Each row below holds a small network's activations on one input, seen along a few directions.
Each table varies a few parts of the input and shows all the possible inputs, shuffled.
Descriptions start from the smaller parts, as in this example, which fits no table here: one of 5 places around a ring, together with either a single point or one of 11 places around a ring or (one of 3 separate values, together with one of 4 places along a line).
Shared parts are said once, and a part with two or three values counts as separate values.

Other details of the inputs vary at random and push rows far along two fixed directions, the same in every table; ignore that.

A family of inputs:
R1: [ 12 -40  63  55  39 -52   9 -24 -57  -4  15   3  -4  47   0   9 -10]
R2: [  0 -76  38  64  52 -51  38 -23 -51  17  68  16 -62  59  17  35  -3]
R3: [ -6  -5 -67 -22  39  28   7  23  60  36  58  32 -59 -16  45  49  -7]
R4: [  6 -24  -2  25  40 -25   5  -3  11  24  46  19 -45  10  40  38  -3]
R5: [ 27 -24  69  53  42 -62   4 -10 -59 -18  51 -18 -23  69  -4 -20  -5]
R6: [  0   1  31  19 -51  -5   1 -26 -40 -11 -49 -30  46  -4 -23 -26  10]
R7: [ -7  26 -47 -30  11  37  -6  30  40   0   9  13 -12 -20  -2   5   0]
R8: [-17  17 -37 -18   3  26 -11  30  33  18  -7  18   4 -22  12  41   2]
R9: [ -5  26 -45 -32 -11  33  -7  27  25   5   6  -8 -24 -15  -8  17   9]
R10: [ 10   3  50  13   0 -12   9 -22 -36 -14 -40  -1  57   1 -20 -29 -10]
R11: [-51 -24 -35 -92 -27  -6 -22  16  82 -23 -27   5 -11  -6   8   1  -7]
R12: [ 13  35  39  10 -45 -16 -27 -26 -23 -13 -54 -23  59 -24  -2 -41   9]
R13: [-21   4 -75 -20   7  36  -7  40  43  26  36   5 -67  -6  18  65  -1]
R14: [ 10  -4  27  13 -30   2  15 -27 -32 -17 -35  -7  42  -3 -35 -55  -2]
R15: [-19  -6 -54 -27  -7  42  24   7  26  20  -3  18  -7 -29   4  22   1]
R16: [ 22  -4  65  29 -42 -26   9 -37 -64 -28 -43 -39  54  15 -39 -61  11]
R17: [ -8  51 -17 -40 -32  39 -15  13  21  -9 -66  12  76 -52 -14 -16  -2]
R18: [ 25  29  42   0 -25   0 -13 -25 -12 -20 -44 -12  65 -26 -16 -66   5]
R19: [ 14 -47  48  74  68 -72  12  -3 -43   3  86  -2 -76  86  21  30 -10]
R20: [ -1  15 -73 -33  12  30 -11  31  56  24  57   3 -69 -18  32  34  12]
R21: [ -3  48 -19 -40 -42  53 -13   9  21 -13 -62  -3  56 -47 -33 -31   2]
Description of these inputs: either a single point or (one of 4 places along a line, together with one of 5 places around a ring).

A family of inputs:
R22: [-24 -38 -12 -20  13 -18   3   5  22   4  18  10 -40  17  12  18  -5]
R23: [  6 -26  10  26  31  -7  24  -4 -19   9  26  23 -17  18   4  14  -7]
R24: [-23   8 -19 -54 -33  10 -18   8  46 -14 -39  -5  18 -23   0 -14   1]
R25: [ -4  36 -29 -29 -29  37 -10  21  18  -7 -21 -14  21 -27 -20 -13   9]
R26: [ 22 -11  71  41  -1 -33   8 -36 -50 -10 -26  -3  50   9 -13 -39  -4]
R27: [ -2 -21 -16  13  19  14  25  -3 -10  12  29  12 -30  11   0  17  -4]
R28: [  9  -8  13  25  20 -23  -7   3 -11   2  31  -6 -32  26  10  13  -2]
R29: [ -5  -7 -17  13  14   0  -1  11   1  18  26   3 -36  11  10  35   1]
R30: [  8 -11  16  26  35 -26  -1  -1  -5   4  38   6 -28  24  21  15  -8]
R31: [ 19  13  63  27   1 -30 -11 -13 -47 -25 -20 -21  37  27 -25 -35  -1]
R32: [  1  -7 -21   8  10   0   3  10   8   8  39  -8 -43  10   9  14   5]
R33: [  2   5 -10  -1  36   0  -2  22  12   6  36  11 -28  13  10  21  -9]
R34: [  2  -5 -12   6  22  -9  -1   8  12  15  30   9 -29   3  29  29  -2]
R35: [ -2  -7 -23  -1   3  21  12  -3   5  14  15   4 -19 -10   6  10   2]
R36: [-26   7 -28 -61 -13  15 -14  22  47 -14 -19   2   2 -10  -7  -7  -2]
R37: [  0  46 -24 -40 -25  45 -13  15  30  -6 -45   5  53 -45 -15 -24   2]
R38: [  2 -28  72   6 -17 -63  -6 -38 -31 -30 -34 -17  37  29  -7 -49  -4]
R39: [-10  18 -42 -17 -29  34  -2  14  17  10 -15  -5   1 -32  -6  12  12]
R40: [-31  -1 -23 -48 -33  20  -3   8  31 -10 -46   7  26 -23 -16   3  -4]
R41: [  5  -6 -17  -5  28  14  10   9   7   4  43   4 -38  13   3   2  -3]
R42: [ 22   8  93  48 -29 -37  -3 -37 -82 -31 -71 -24  89  16 -42 -48  -1]
R43: [-10   7 -28   0   9  21   4  14  10  12  -2  17   0  -9   6  33  -6]
R44: [  2  18 -26 -21 -14  23  -5   2  28  11 -14  10  16 -36  12   2   5]
R45: [ 12 -16  14  21  33 -17   7  -8  -3   4  35  12 -22  17  16   0  -2]
R46: [ 12 -22   9  21  28 -13  12 -13 -10   4  45  -1 -38  22  11  -3  -2]
R47: [-11  34 -37 -25 -51  47   0  13   8  -2 -55  -8  43 -45 -27  -2  11]
R48: [ -5  -7 -13  12  25   0   3   9   6  17  27  14 -27   4  21  35  -4]
R49: [  7 -21   6  27  12 -23   8  -7 -18   6  44  -8 -41  24  13   9   6]
R50: [ 25  -7  55  30 -11 -30   4 -42 -46 -13 -18 -17  35   9 -10 -47   2]
R51: [ -4  46 -27 -28 -53  30 -27  10  22   3 -55 -12  41 -45  -4  -2  11]
Changing only one part turns R45 into R44. The same change can be made to R32. Which row results? -> R49
Describe the family of inputs behind these rows. -> one of 5 places along a line, together with either a single point or one of 5 places around a ring
Which other rows does R50 become when the place on the line of 5 takes its other values? List them by row number. -> R27, R35, R41, R46
Which other rows agree with R36 in the place on the line of 5? List them by row number. -> R25, R31, R33, R37, R41
Which other rows does R43 become when the place on the ring of 5 takes its other values? List them by row number. -> R23, R27, R42, R47
Which other rows does R29 become when the place on the ring of 5 takes its other values? List them by row number. -> R26, R35, R39, R48

A family of inputs:
R52: [ 14  30  -4 -18 -10  29   2   2   6 -13 -12  -4  36 -22 -20 -40   5]
R53: [ 30   8  56  29   9 -20  -2 -26 -31 -10 -25   1  42   6  -5 -38  -8]
R54: [ 20 -10  46  37  -8 -39  -3 -31 -48  -7  10 -26  -2  20   2 -19   8]
R55: [ -7  44 -58 -55 -50  75  -1  12  30   1 -42  -6  33 -59 -28 -25  10]
R56: [  4  23  12   6 -41   6 -17  -9 -18  -7 -35 -29  27 -14 -17 -20  11]
R57: [  7 -46  18  35  61 -12  41 -10 -26  15  61  27 -39  34  11  16 -11]
R58: [ -4  11   8  17 -40   5  -5 -12 -20  -6 -47 -12  37 -19 -14  -7   8]
R59: [-10  -2 -33  -2  17  12   5  27  -2   9  43  -6 -58  20  -6  38   4]
R60: [ -9 -43  61 -10  -8 -58  -3 -29 -18 -33 -10 -27   0  46 -14 -44  -6]
R61: [ 19 -25  50  40  17 -28  15 -28 -44   3  -2  10  21  14  -2 -14  -4]
R62: [-11  16 -52 -16 -38  27  -4   5  23  17 -21   1   5 -40  10  25  12]
R63: [  8   1 -44  -6  30  16   3  24  34  18  60  13 -61   0  22  20   8]
R64: [-47 -20 -43 -66 -34  11  -4  14  57  -6 -24   7 -11 -18   1  11  -4]
R65: [  4  40 -42 -25 -22  22 -22  22  37   7  -6  -9   3 -41  17   4  12]
R66: [ 25 -15  50  34  -2 -25   9 -31 -49  -9   3 -22   4  23 -14 -38   5]
R67: [  6   5   4   8 -34  12   8 -19 -19  -3 -42  -1  38 -21 -17 -23   8]
R68: [ -5 -17 -40   9  27   2   8   9  23  34  40  19 -45  -3  39  58   0]
R69: [-24  -2  -9 -60  -3  -3 -20  10  55 -14 -18  14   2  -4  11  -1 -14]
R70: [  9 -16  56  51  11 -40   2 -24 -47   0 -14  -1  27  16  -3  -5  -1]
R71: [ 10  33  30  11  -1   1 -12   7 -20 -12 -38  -5  48   3 -18 -11  -9]
R72: [ 16  34  48  16 -17 -16 -15   2 -38 -25 -32 -22  54  10 -35 -38   2]
R73: [-10  -4  36 -38 -21 -34 -22  -8  21 -37 -30 -18  33  12 -11 -49  -1]
R74: [-23 -73  26  -3  48 -58  14 -11   8  -5  42  18 -46  59  24  18 -13]
R75: [  1 -46  -8  28  42   2  44  -7 -18  12  63  16 -54  31   5  18  -6]
R76: [  2  35 -32 -30   0  50  -1   9  24   0 -21  21  32 -38  -4 -16  -6]
R77: [  9  -2   3  24  26 -14  -7  15   5   5  48  -8 -44  18  17  17   3]
R78: [ -2  39 -41 -24  -9  29 -19  17  42  20  -9   9   4 -41  28  25  -3]
R79: [-18 -18 -48   8  18  18  14  30   4  20  40  12 -56  19   1  57  -3]
R80: [ -1  32 -21  -8  -2  20 -21  14  24  10 -11  10   7 -21  13  19  -2]
R81: [-12 -12 -26   7  34  12  12  27   3  16  30  19 -35  11   6  59  -5]
Describe the family of inputs behind these rows. -> one of 5 places around a ring, together with either a single point or one of 5 places along a line
Which other rows does R75 become when the place on the line of 5 takes its other values? List them by row number. -> R58, R62, R67, R79
Which other rows agree with R65 in the place on the ring of 5? List them by row number. -> R52, R63, R72, R73, R77
